Each row below is a small network's average activation on inputs in which a field has the value named, seen along a few directions.
Related values have similar rows: they may be neighbours, one step apart, or belong to one group.
In the rows, 500 means zero.
Strong random noise was added to every row along 18 fixed directions; ignore it. To show where, here is one row again and again, with new noise each time:
[631 523 591 539 476 320 462 581 336 370 622 550 637 646 399 582 409 664
 385 631 561 289 497 497 459 427 617 495 507]
[600 599 758 344 449 568 385 482 512 547 514 497 703 490 828 456 681 595
 326 570 705 813 379 280 567 565 696 522 505]
[412 588 550 552 485 296 377 416 521 629 546 413 487 545 378 736 331 329
 549 446 367 655 583 522 463 450 286 489 472]
[715 381 508 548 451 518 519 528 244 559 518 762 673 511 362 409 522 445
 376 350 466 333 681 600 484 466 425 432 526]
[483 572 548 610 456 515 586 551 399 556 383 694 528 373 413 473 434 495
 345 527 449 424 602 521 682 567 743 624 523]
[469 611 559 413 443 516 502 606 379 426 513 712 623 534 529 566 611 475
 386 311 391 551 543 561 450 459 359 335 487]
[580 293 608 598 429 492 454 455 491 373 453 404 525 540 475 499 559 682
 605 393 586 627 516 507 591 478 483 531 457]
[480 423 303 579 635 519 743 621 524 367 507 453 534 654 578 406 592 374
 210 581 496 345 558 398 404 546 717 492 499]
[473 675 513 486 555 492 450 425 403 522 581 734 338 480 399 370 470 577
 307 421 517 533 471 419 342 252 470 680 401]
[622 107 681 450 837 746 443 396 455 348 773 210 435 550 452 484 480 435
 620 256 601 630 482 471 327 441 567 529 531]
[316 671 540 478 495 588 561 355 458 463 452 545 395 535 388 520 513 456
 413 658 378 469 622 436 513 550 633 411 500]
[468 547 507 655 601 268 465 450 434 479 293 445 328 788 498 620 464 728
 803 457 454 240 694 551 696 513 341 425 610]
[594 411 320 530 566 482 542 447 405 577 348 672 606 516 467 387 634 371
 118 383 479 567 633 672 414 444 490 540 408]
[571 437 541 535 511 360 563 834 439 316 587 492 690 575 568 663 412 592
 475 421 530 418 408 528 501 477 573 515 513]
[406 583 493 556 458 351 482 539 573 398 563 530 468 383 398 637 503 537
 395 528 409 418 536 574 505 472 487 430 589]
[415 818 781 428 504 317 348 566 419 335 643 475 455 755  26 584 439 522
 506 527 441 599 755 647 615 290 524 441 616]
[407 351 435 557 497 649 472 448 769 455 435 389 332 639 705 360 545 352
 490 412 447 648 423 489 471 627 489 434 403]
[386 574 470 360 679 417 448 377 425 431 566 347 391 736 441 592 502 511
 573 557 497 353 625 405 382 451 493 416 581]
[714 397 382 531 366 190 457 317 303 698 469 416 762 593 536 613 535 601
 546 575 659 490 571 293 376 412 211 551 413]
[483 576 565 559 499 564 516 574 532 598 294 646 375 440 439 397 369 557
 502 523 507 638 577 591 700 463 660 658 506]


Field K:
k2: [261 629 498 377 326 527 501 721 508 393 694 608 450 332 550 730 164 503
 601 665 339 358 254 322 345 481 539 392 505]
k1: [533 699 531 708 558 410 587 498 540 636 519 545 495 478 551 523 532 382
 434 599 411 398 539 466 580 525 446 477 536]
k4: [445 359 333 486 290 327 574 590 422 344 432 440 625 470 224 581 485 641
 464 586 558 515 633 513 527 375 569 563 503]
k9: [551 538 381 600 582 285 513 426 571 630 361 404 472 551 516 520 499 543
 411 635 584 530 567 519 550 440 501 650 508]
k7: [479 498 690 699 498 651 477 403 370 518 720 702 286 510 551 363 349 496
 535 426 409 197 474 166 494 514 591 540 541]
k8: [611 573 429 318 322 716 436 764 671 645 590 809 485 428 757 171 516 353
 633 458 487 354 355 532 446 533 313 270 611]
k6: [533 284 466 443 535 473 411 663 492 486 527 520 589 416 537 660 267 446
 395 516 472 504 496 595 429 477 671 486 545]
k3: [424 348 576 726 491 481 545 466 414 454 365 458 595 447 574 600 544 456
 341 379 449 702 508 393 670 558 680 633 401]
k5: [672 400 323 548 514 280 476 503 454 602 414 457 574 657 533 400 565 551
 385 542 665 408 595 425 535 443 493 577 577]
K is arranged as a 3 by 3 grid.
List every value one step from k6, in the order listed.
Answer: k1, k9, k7
List every value one step from k5, in the order listed.
Answer: k2, k4
Each value of K is a pair of two hidden parts, and every pair occurs once (3 first parts, 3 second parts).
k4 and k9 share the first part; k4 and k8 share the second. Which value has the first part of k8 and the second part of k9?
Answer: k1

Field L:
l10: [437 537 409 634 316 546 653 550 510 504 479 598 528 552 541 461 512 391
 517 384 381 491 418 451 460 572 351 512 241]
l3: [705 599 435 673 497 298 376 500 697 687 532 619 417 545 584 279 695 460
 459 343 536 535 566 578 488 317  65 455 577]
l2: [694 307 559 825 618 781 766 536 649 652 392 562 470 480 619 249 583 252
 333 424 445 780 631 489 588 593 481 458 504]
l1: [746 440 570 450 720 552 592 673 440 647 405 620 613 406 510 508 399 535
 393 573 623 678 626 671 523 364 576 542 622]
l8: [408 453 193 336 617 542 653 440 381 561 421 492 375 391 456 320 669 580
 620 446 628 317 675 273 455 370 461 632 663]
l9: [515 707 418 219 458 496 337 499 577 556 556 463 546 365 641 434 639 593
 700 406 645 544  86 634 404 506 305 648 335]
l7: [589 359 517 717 359 236 396 636 662 434 639 443 552 546 583 546 437 458
 319 369 525 551 439 433 505 475 422 539 520]
l4: [327 722 441 108 464 568 505 769 588 400 489 537 669 503 495 528 671 352
 324 525 457 781 625 620 423 410 561 331 595]
l5: [528 558 422 438 459 464 427 335 396 676 446 513 470 598 420 350 507 458
 615 609 545 282 589 442 562 552 481 511 539]
l6: [641 640 402 583 604 365 697 558 386 594 418 448 580 819 338 434 487 450
 414 708 555 529 667 489 502 364 451 524 488]
L is arranged as a ring.
Going along L from l9 by way of its neighbour l3, in what order are l2, l1, l8, l4 met?
Answer: l4, l1, l2, l8
Fewest steps between l6 and l5?
Answer: 2

Field W:
w7: [468 785 301 506 431 547 825 793 659 713 360 554 620 322 495 228 876 206
 529 333 489 664 604 552 793 589 296 574 612]
w3: [530 538 796 601 608 713 648 461 383 461 362 493 475 393 336 553 517 595
 664 561 439 470 714 638 855 675 709 427 697]
w5: [498 451 280 415 849 605 722 650 402 594 258 450 467 439 537 470 440 502
 606 510 585 352 564 609 579 511 803 764 560]
w9: [546 557 608 725 805 382 513 343 465 444 567 337 325 596 417 501 586 650
 531 281 578 626 375 499 504 380 354 790 367]
w10: [451 416 378 455 247 448 543 885 395 412 543 565 584 499 187 371 181 461
 671 444 547 266 485 509 636 459 786 800 486]
w2: [296 314 363 557 476 419 470 669 655 314 354 414 527 548 868 759 381 540
 401 288 417 564 214 575 440 661 634 595 261]
w8: [490 389 491 418 268 774 562 558 735 448 475 395 315 181 292 372 315 721
 908 771 604 677 327 596 556 432 501 538 517]
w4: [613 314 467 428 529 511 387 135 358 681 514 312 458 640 481 501 319 555
 751 615 646 452 449 342 325 526 409 644 308]
w6: [722 493 496 773 728 519 828 467 523 665 404 283 667 136 415 657 543 510
 595 668 573 817 354 713 532 428 317 676 358]
w1: [254 676 284 275 222 277 461 303 404 390 638 290 613 686 316 613 486 478
 581 736 506 269 374 296 264 550 500 583 218]
W is arranged as a ring.
Going along W from w9 by way of its neighbour w3, in what order are w7, w2, w8, w4 met?
Answer: w4, w2, w7, w8
Fewest steps between w1 and w10?
Answer: 3
